These are the activations of a small network on made-up records, seen along a few directions, one row for each record.
Here are examples, each followed by its value of one field, Moz.
Other fields move the rows too, some of them a lot.
(in the rows, 500 means zero)
Random noise pushes rows far along 20 fixed directions. That doesn't count. These rows show it; they differ only by the noise:
[412,628,544,423,501,455,562,738,490,421,514,415,292,409,535,504,523,564,545,543,441,307,522,440,589,475,632,310,577,417,369,358,615,474,754,518]
[539,518,556,501,372,685,499,668,545,447,472,720,541,552,515,517,551,492,559,615,460,563,419,481,393,585,549,646,311,371,429,612,418,683,344,595]
[501,480,491,680,495,359,442,483,598,300,473,435,416,578,530,580,561,530,602,421,487,475,476,512,420,494,407,723,451,488,487,591,692,548,532,633]
[520,486,529,585,442,490,384,683,588,496,555,432,425,582,428,532,537,492,561,639,519,593,430,329,345,527,599,816,556,464,374,703,641,592,451,277]
[473,543,591,412,473,576,364,610,532,433,593,570,409,439,533,707,618,669,410,836,502,376,439,470,391,369,662,560,481,579,465,316,489,556,625,410]
[449,430,376,463,445,514,595,463,417,367,544,325,710,447,645,428,425,451,449,276,420,463,728,587,514,614,442,483,461,466,565,421,524,590,369,499]
[599,490,375,564,315,516,439,627,639,636,439,484,320,481,481,497,692,527,728,483,399,473,435,335,537,429,634,462,539,350,472,512,477,708,494,622]
[464,569,569,599,555,594,573,436,489,719,542,447,377,673,570,371,576,447,472,529,549,504,459,703,523,446,711,589,698,519,657,606,530,430,385,369]
[547,552,670,486,533,608,533,539,582,368,521,492,525,521,428,523,501,469,488,540,451,466,438,438,472,437,357,318,437,419,465,331,574,329,640,552]
[539,310,404,533,505,624,403,454,451,237,682,441,635,452,617,559,445,564,438,558,655,486,364,526,495,447,355,574,323,419,453,246,569,597,588,622]
[615,533,501,396,471,339,527,491,580,550,416,638,464,439,390,457,547,499,694,440,533,520,585,506,492,505,458,548,557,576,474,516,577,488,539,571]
[337,653,597,634,523,464,429,366,622,610,456,474,523,612,619,521,354,537,312,441,435,385,535,604,539,528,425,397,162,555,615,497,634,551,314,268]
[591,372,443,349,491,496,587,416,408,582,592,474,653,481,409,575,381,415,492,493,566,495,501,460,600,423,386,524,436,467,543,581,712,516,493,589]
[430,489,363,494,430,466,429,456,398,442,593,355,662,494,388,388,361,428,473,474,563,503,645,391,578,359,498,417,524,678,514,625,434,467,513,375]
[504,541,521,405,467,453,483,588,511,300,502,576,536,469,518,369,481,486,574,531,520,508,674,538,554,445,423,478,329,545,605,426,424,572,517,486]
[394,587,529,478,397,405,506,607,588,379,388,546,570,532,445,414,486,506,542,449,405,452,734,479,507,485,559,399,421,569,624,577,378,464,395,437]
[401,538,493,465,540,579,481,656,455,486,623,483,447,537,479,397,384,457,480,638,702,560,359,480,626,385,442,599,279,422,469,671,560,551,537,478]
[479,528,527,600,536,504,511,456,635,446,615,169,405,594,659,329,476,439,518,399,418,480,578,650,618,402,437,415,430,522,596,262,681,570,538,413]
[620,483,556,412,498,517,447,432,646,456,481,627,501,443,561,574,650,586,617,547,500,652,478,618,272,537,424,742,526,604,404,378,391,524,467,608]
[474,647,460,376,459,572,559,541,344,477,549,520,497,362,520,536,621,435,494,479,428,398,548,466,493,487,421,501,518,520,418,541,538,593,617,638]
[518,405,560,482,535,477,415,576,584,705,504,674,391,516,479,570,642,576,459,699,538,598,231,501,554,528,572,604,524,510,497,528,572,575,584,493]
[534,578,436,488,427,424,504,461,492,426,521,372,488,474,575,549,322,498,590,391,487,316,681,434,514,454,432,466,289,406,471,456,705,633,437,441]

[399,633,626,557,453,528,396,532,640,514,488,546,484,682,389,415,504,446,513,650,549,475,535,462,454,341,581,559,366,603,644,646,438,421,334,300] => j5
[615,461,434,544,418,437,556,633,447,449,498,637,444,485,370,425,453,559,587,580,595,420,635,620,669,453,733,513,484,553,612,484,669,691,557,553] => j4
[358,619,568,323,455,551,532,685,682,669,467,511,537,406,445,443,653,483,443,497,425,442,519,459,452,615,532,474,460,504,470,380,557,496,403,353] => j5
[493,509,551,533,474,689,618,489,427,475,533,524,648,497,435,494,640,427,372,465,333,576,488,643,455,587,531,469,688,635,457,503,478,478,554,672] => j1
[429,465,492,410,497,411,460,579,434,505,484,690,392,538,680,523,394,543,570,591,535,498,386,463,622,542,542,490,331,382,454,602,424,634,499,549] => j9
[462,567,550,453,406,355,554,498,612,581,330,718,478,565,484,473,514,470,589,460,321,411,605,571,676,491,500,333,261,575,664,585,474,634,388,677] => j8
[513,561,392,527,457,333,550,579,488,403,414,532,346,470,422,475,534,551,724,427,614,341,624,517,496,464,619,635,549,488,487,625,553,530,497,661] => j3
[620,398,452,337,432,560,446,565,522,484,615,519,504,451,387,541,299,588,646,714,699,567,452,385,513,296,628,453,494,496,316,402,396,455,579,509] => j1
[157,590,506,421,405,562,527,526,566,627,634,321,497,671,781,408,648,327,463,431,285,403,421,536,509,506,602,580,584,595,398,597,508,572,348,533] => j3
[344,574,518,481,621,549,515,510,425,324,449,736,496,418,702,480,565,597,428,436,688,451,372,665,459,619,341,570,324,334,543,446,331,414,482,660] => j2
[520,577,548,464,498,545,614,638,441,529,550,419,369,558,421,414,423,446,552,611,527,506,569,566,628,362,655,494,524,526,545,628,563,537,545,498] => j7
[526,359,416,525,429,378,404,428,464,346,386,613,683,470,467,604,526,592,494,477,471,527,677,439,373,553,541,570,545,576,652,590,248,480,363,460] => j2
[575,466,444,604,317,567,371,608,525,310,538,391,577,518,395,466,416,445,613,519,347,492,573,263,373,565,591,437,500,606,175,474,431,667,514,439] => j6
[530,620,602,311,654,291,565,448,501,572,457,478,408,377,498,470,461,502,521,444,511,499,622,583,495,584,389,499,607,654,421,386,640,398,638,368] => j7
[515,482,466,505,365,460,474,390,559,485,548,429,623,571,313,446,574,401,590,458,412,403,567,383,488,338,600,326,818,738,465,444,546,326,595,556] => j9
[310,688,459,678,468,498,485,626,427,242,408,616,356,411,467,663,489,697,478,488,578,223,398,457,461,480,630,363,482,443,284,542,452,374,707,782] => j4
[836,388,529,423,610,533,509,482,316,579,596,522,435,425,459,487,437,431,560,646,610,586,492,422,522,546,428,587,558,369,498,408,647,611,601,308] => j8
[515,383,569,360,548,699,572,515,452,554,581,520,759,488,253,531,355,445,269,702,496,679,456,589,571,479,426,455,278,718,492,592,424,522,469,574] => j6

Which value of Moz does each new row have?
[603,433,442,439,496,466,516,434,400,609,481,551,392,470,538,629,471,618,542,632,566,409,554,568,527,417,712,523,557,477,599,498,431,550,451,516] => j8
[516,633,616,638,611,396,431,471,741,543,451,407,313,482,579,407,629,543,524,392,421,565,474,647,396,655,397,573,556,620,362,248,684,531,597,355] => j1
[576,381,557,603,551,813,631,558,327,520,600,512,570,603,451,507,276,519,365,674,631,583,311,621,470,610,771,494,617,406,292,539,484,433,487,500] => j1
[399,224,494,279,496,332,456,628,510,372,475,666,580,407,585,660,699,637,474,616,449,530,401,467,432,674,605,636,696,566,429,401,368,467,606,664] => j6
[503,396,403,435,521,491,551,497,524,504,551,243,516,490,582,385,388,477,594,385,546,609,577,489,512,507,494,502,559,424,452,468,367,444,410,467] => j3
[366,547,518,691,532,392,474,340,638,747,414,546,572,638,320,472,430,419,401,340,551,553,289,479,637,459,290,430,315,573,591,792,687,379,420,564] => j7
[664,369,530,496,461,531,532,600,432,359,541,444,484,520,401,493,423,494,599,632,406,521,583,491,453,559,741,466,700,630,289,417,460,563,621,523] => j6
[547,436,451,581,481,509,459,425,525,517,536,436,559,504,395,566,562,483,490,467,517,518,416,448,438,474,444,590,586,541,459,556,623,469,532,553] => j2
[401,411,407,492,384,539,491,552,523,463,467,536,616,523,569,404,552,458,537,425,413,559,503,509,539,596,560,479,456,516,492,543,305,607,377,633] => j5
